Here are a small network's activations along a few directions, averaged over the inputs that share one value of a field.
Values that are neighbours, or in one group, have similar rows; names and order tell nothing.
(in the rows, 500 means zero)
Random noise pushes rows far along 20 fixed directions. That doesn't count. These rows show it; they differ only by the noise:
[338 451 317 872 449 332 674 392 347 664 245 485 389 407 509 464 476 346
 547 654 539 751 620 464 573 608 361 366 546 517 617]
[408 547 461 370 610 496 371 453 596 372 602 352 285 274 448 564 485 492
 434 634 526 499 559 434 380 652 648 608 671 387 559]
[543 432 460 426 438 495 576 734 436 183 574 479 472 488 633 637 573 459
 470 560 618 465 453 530 528 409 598 543 418 434 622]
[626 624 404 503 596 553 465 525 544 740 534 355 371 454 502 541 435 263
 488 582 540 243 601 383 556 390 369 435 737 475 528]
[526 570 449 449 502 609 433 662 492 539 552 505 569 524 468 399 419 498
 478 513 422 508 379 467 484 475 485 413 672 414 604]
[519 501 450 539 397 618 482 427 309 631 344 502 501 400 497 618 288 465
 539 452 463 283 539 318 545 530 456 484 582 326 595]
[449 557 455 571 575 406 415 366 620 660 744 465 508 672 403 547 505 287
 570 525 613 572 485 574 512 320 448 380 696 542 370]
[563 543 461 602 657 511 677 479 517 475 546 428 549 556 530 728 634 257
 538 633 594 411 482 574 561 328 449 621 399 384 445]
[569 509 472 511 473 546 480 673 393 576 377 382 585 627 638 544 611 446
 514 525 460 586 628 461 341 564 444 377 472 652 686]
[515 513 449 474 604 504 453 720 425 394 545 533 538 508 713 525 642 516
 512 673 505 588 401 417 425 783 281 461 372 543 796]
[501 542 482 485 367 569 477 537 581 461 674 267 324 562 462 537 421 487
 500 526 618 425 667 537 490 345 596 260 622 483 580]
[881 684 409 502 394 515 575 840 434 561 424 559 491 612 513 437 258 409
 500 554 571 483 548 531 487 257 685 540 600 454 386]
[452 410 535 546 651 252 485 405 547 594 670 524 425 599 619 560 507 620
 630 555 608 528 384 544 424 493 481 528 619 713 311]
[575 388 408 531 476 352 465 693 570 508 649 523 553 698 571 571 612 548
 495 500 536 497 408 581 493 257 381 261 536 593 458]
[388 535 407 523 298 498 408 468 620 689 599 531 411 618 416 400 274 579
 563 498 517 256 499 361 673 349 426 521 793 395 588]
[400 572 252 609 538 494 556 412 378 590 399 436 506 499 519 485 510 423
 605 519 517 459 615 313 556 572 378 485 559 496 745]
[502 296 502 444 480 269 458 721 418 484 411 609 382 361 730 582 486 552
 481 589 583 426 394 413 500 560 468 562 679 553 519]
[618 590 392 429 400 381 493 405 524 354 515 516 373 322 428 656 559 502
 460 436 554 540 630 447 426 513 480 624 474 569 367]
[656 641 496 356 515 462 469 390 526 453 436 532 573 450 403 376 390 519
 477 480 434 686 429 582 302 657 487 536 472 565 330]
[456 635 395 543 377 572 702 503 484 461 498 448 583 526 457 475 570 463
 551 479 411 484 403 479 567 365 430 738 627 560 608]
[473 530 425 480 578 416 573 507 490 603 349 581 602 427 444 439 547 706
 622 459 492 408 457 434 519 533 462 465 630 372 543]
[562 544 596 407 337 517 458 368 651 492 577 463 417 645 505 501 351 511
 512 486 641 422 660 527 504 509 404 500 359 529 387]


Values of REP:
miseg: [409 445 688 621 462 490 317 494 375 661 558 603 393 354 520 737 523 427
 523 630 440 390 378 415 519 659 549 622 666 453 648]
lolep: [527 585 529 581 575 551 787 356 494 524 572 250 383 372 499 580 409 609
 627 568 644 447 544 618 498 446 474 313 517 476 458]
lan: [372 508 368 680 559 437 573 487 533 507 537 636 512 607 418 291 552 474
 522 551 420 449 396 483 736 348 602 754 494 498 577]
nov: [719 566 391 566 457 414 350 381 340 516 507 561 538 560 428 665 514 536
 538 372 351 450 541 466 337 490 663 560 366 684 437]
mut: [438 439 406 536 386 573 587 479 402 370 417 444 555 490 477 605 474 583
 527 469 480 496 545 478 500 430 595 476 438 332 599]
zuti: [498 410 555 503 604 588 441 539 318 240 672 609 482 441 543 613 474 420
 467 417 644 624 481 512 573 492 728 389 266 386 441]
bukub: [449 591 591 775 580 583 529 548 451 559 600 561 450 544 479 622 700 331
 517 667 497 547 552 503 622 522 591 652 398 459 626]
soz: [594 438 513 565 334 311 456 491 325 438 438 501 297 476 570 634 507 454
 526 544 542 327 588 491 490 468 767 648 505 708 560]
zuvos: [465 502 498 572 416 514 580 666 415 544 359 628 572 533 553 422 716 565
 501 352 439 560 588 391 603 497 463 618 454 657 602]
bavi: [528 467 560 348 598 470 554 583 445 614 388 406 736 693 694 397 595 501
 646 461 511 264 462 516 476 463 463 504 548 668 658]
bem: [451 545 528 576 702 546 362 464 504 682 697 505 489 561 536 410 351 457
 559 650 471 602 321 491 452 616 454 400 641 505 507]
mef: [524 601 337 469 449 397 463 340 580 529 617 423 464 533 387 534 463 640
 585 369 559 481 638 492 456 405 487 397 592 593 415]
vil: [595 637 410 447 514 525 404 559 518 518 634 426 364 609 500 316 386 544
 524 574 477 337 520 441 518 490 616 496 586 593 642]
daz: [531 522 246 305 467 623 384 458 334 247 583 442 500 454 497 592 483 354
 445 237 533 339 626 301 554 381 616 502 423 526 643]
rizot: [661 510 717 465 657 580 508 562 484 591 498 409 468 433 645 556 514 564
 474 617 383 311 392 543 392 630 480 581 465 614 456]
mev: [621 582 551 561 170 432 557 539 465 447 547 569 399 372 431 565 471 524
 516 447 615 579 596 562 567 479 441 338 477 529 500]
raz: [510 486 464 647 483 483 409 436 413 533 459 545 406 423 441 407 386 652
 417 583 224 622 354 489 391 671 602 531 429 601 515]
tamed: [451 469 390 417 506 446 453 476 621 571 274 470 549 261 408 604 610 619
 406 565 293 466 477 422 383 567 385 597 626 332 531]
suti: [527 409 450 559 414 523 476 745 528 744 430 582 648 707 591 560 416 513
 486 537 415 402 390 444 549 273 369 558 656 400 493]
metov: [637 493 523 570 360 438 535 553 381 570 487 568 529 647 619 674 520 505
 635 479 608 320 557 467 537 421 442 410 387 577 577]
Each value of REP is a pair of two hidden parts, and every pair occurs once (5 first parts, 4 second parts).
Q: Changing only the second part turns mut into vil. metov has the same second part as mut; what does that change turn metov into?
A: daz
Q: Changing only the second part turns tamed into raz. suti has the same second part as tamed; what does that change turn suti into?
A: zuvos
Q: Changing only the second part turns lan into bavi. bukub has the same second part as lan; what does that change turn bukub into?
A: rizot
Q: Changing only the second part turns miseg into nov. soz has the same second part as miseg; what does that change turn soz into?
A: mef

Values of NIZ:
befar: [657 457 545 503 702 265 425 456 312 896 103 489 558 530 663 527 205 403
 691 785 660 355 585 503 348 804 541 327 552 331 574]
lupal: [490 242 476 642 817 450 649 556 363 593 487 453 427 472 836 578 481 504
 464 571 481 323 372 443 571 456 355 611 449 686 381]
duzin: [517 579 624 586 561 297 412 360 638 753 515 639 559 568 392 636 642 604
 649 643 530 560 489 580 420 575 430 563 485 452 357]
buzig: [515 271 702 390 682 602 416 596 502 766 266 490 621 613 597 316 343 351
 386 426 363 312 415 505 525 324 644 531 620 526 287]
siza: [762 720 560 356 549 418 557 507 595 409 657 554 430 369 488 588 735 600
 574 393 685 399 652 495 507 574 297 505 377 674 374]
kude: [604 550 455 530 540 304 319 456 366 472 727 546 649 746 586 937 858 593
 709 471 490 507 485 450 187 555 573 585 421 774 590]
vuz: [382 410 329 679 502 160 503 477 583 608 371 587 486 771 531 286 578 455
 565 636 519 550 558 550 603 429 550 618 462 701 582]
murev: [522 610 416 231 305 387 484 437 622 336 665 470 532 364 266 279 583 540
 515 266 420 322 280 573 545 325 539 453 919 681 549]
tomin: [612 642 556 538 653 449 455 461 490 525 688 573 437 382 448 735 755 641
 638 539 535 298 453 424 480 609 401 356 450 430 566]
tukur: [337 439 463 713 403 369 702 618 684 434 637 352 333 615 546 507 640 688
 528 737 475 461 390 637 565 340 533 604 619 548 614]
zun: [607 601 668 576 300 486 489 466 314 583 594 615 476 622 526 683 430 366
 673 498 563 303 469 479 579 351 756 809 602 634 512]
lon: [480 568 628 592 214 526 639 341 798 489 471 341 302 599 429 456 494 787
 459 600 501 623 739 634 432 544 364 499 254 564 394]
nogi: [434 422 594 764 594 597 532 452 521 600 263 390 210 357 468 367 435 511
 343 708 414 595 706 521 491 769 531 290 287 352 549]
buru: [439 440 779 549 255 600 699 497 416 364 571 489 352 393 575 587 543 327
 496 319 762 678 654 588 658 373 573 411 447 646 337]
The values of NIZ form a ring.
Q: A walk along NIZ starts at lupal and steps to its neighbour befar. Put siza, vuz, lon, nogi in the order it reaches them.
A: vuz, lon, nogi, siza
Q: Which values are neighbours of tukur? Give them in the order they are listed.
A: kude, murev
Q: Which values are neighbours of buzig? Give them in the order they are listed.
A: duzin, buru

Values of ZIR:
tef: [630 521 607 476 808 727 579 728 457 654 505 479 385 399 741 409 329 273
 426 582 567 363 487 346 621 484 483 661 540 466 399]
rem: [468 393 484 518 529 532 546 691 369 426 509 596 472 338 670 594 508 568
 519 596 468 245 281 374 691 499 399 525 515 351 725]
fol: [504 477 383 306 458 331 372 624 660 436 474 496 593 741 584 359 530 687
 500 541 535 614 595 539 364 554 481 549 504 632 551]
nir: [547 727 693 177 139 519 552 352 490 450 395 479 543 356 466 548 441 388
 624 444 576 410 449 461 431 642 434 840 746 568 587]
naguk: [736 394 507 758 529 492 681 652 428 650 297 423 318 419 639 638 507 655
 409 668 317 249 435 539 483 459 329 359 321 580 490]
zom: [391 516 676 619 310 766 691 365 389 619 549 386 410 390 485 641 349 277
 489 399 593 517 538 495 680 386 341 362 602 468 455]
tuz: [504 589 681 600 497 541 556 529 629 537 558 431 265 250 369 585 851 440
 378 613 371 385 529 542 589 467 523 629 571 589 545]
suz: [491 394 457 363 413 390 588 757 559 431 286 523 484 331 680 375 588 373
 341 673 514 460 357 490 610 638 119 558 618 485 678]
zeto: [456 347 653 435 676 458 532 630 488 520 346 477 586 461 587 470 552 320
 481 527 567 550 508 613 454 502 717 496 580 396 435]
divum: [607 329 388 585 698 481 557 617 196 441 468 525 538 291 786 581 401 334
 351 604 389 682 176 474 435 601 226 359 429 623 428]
kipu: [350 421 628 473 703 504 511 549 723 603 485 636 609 705 646 390 459 829
 605 577 623 512 585 486 559 625 439 679 338 350 373]
mutul: [388 546 420 691 808 411 562 336 649 632 655 512 344 531 512 195 437 594
 488 649 414 752 400 485 482 618 403 659 499 731 267]
gop: [410 406 532 621 536 579 547 370 339 573 466 534 630 581 532 633 593 453
 561 480 427 306 398 460 638 442 455 549 401 435 599]
nage: [461 469 369 689 730 459 542 428 394 395 668 674 508 581 553 492 565 468
 554 550 456 532 275 444 614 507 432 574 336 560 481]
tib: [387 368 386 482 722 416 639 383 486 420 395 394 453 382 580 516 478 205
 431 589 530 421 414 482 557 426 514 805 618 457 380]
bobov: [724 703 688 408 677 663 569 580 512 401 515 435 618 529 404 435 499 316
 545 586 580 499 447 720 425 569 699 361 383 305 492]
banag: [537 554 429 601 381 473 444 383 553 479 648 536 465 591 360 592 436 766
 493 460 313 479 410 518 436 405 537 621 404 569 427]
tabi: [432 469 529 322 683 629 490 475 603 462 646 491 702 539 547 455 698 452
 496 301 434 387 337 452 544 427 332 601 484 607 480]
tas: [458 373 304 441 448 253 328 560 602 490 419 424 565 593 611 837 606 345
 468 725 559 491 621 504 331 473 438 642 520 390 606]
mik: [699 678 760 429 567 513 638 495 508 596 411 445 500 451 538 276 540 605
 564 531 529 505 453 652 403 807 349 321 407 685 506]
rura: [691 408 439 557 427 461 528 815 482 472 448 393 280 303 611 700 528 404
 299 577 555 494 660 547 479 345 435 307 547 509 461]
kigub: [473 604 433 639 695 591 690 546 418 521 441 554 582 335 531 707 547 591
 609 681 471 573 347 421 457 692 358 668 431 206 626]
kogev: [623 489 588 500 520 396 502 371 626 541 487 427 257 331 495 588 460 515
 421 494 508 465 641 530 428 456 599 715 497 691 185]
dafug: [525 372 704 239 369 413 369 617 572 454 544 462 481 587 528 529 589 731
 500 368 544 363 510 569 384 383 697 445 658 636 402]
kepin: [326 319 586 481 558 585 313 534 491 557 652 616 496 478 682 373 441 657
 408 489 289 437 220 314 514 729 275 614 580 635 577]
Each value of ZIR is a pair of two hidden parts, and every pair occurs once (5 first parts, 5 second parts).
Q: Changing only the second part turns kipu into rem. fol has the same second part as kipu; what does that change turn fol into?
A: tuz
Q: Changing only the second part turns zeto into mutul. tas has the same second part as zeto; what does that change turn tas into?
A: divum
Q: Changing only the second part turns tef into kepin. nir has the same second part as tef; what does that change turn nir into?
A: tib
Q: Changing only the second part turns rura into gop. mik has the same second part as rura; what does that change turn mik into?
A: dafug
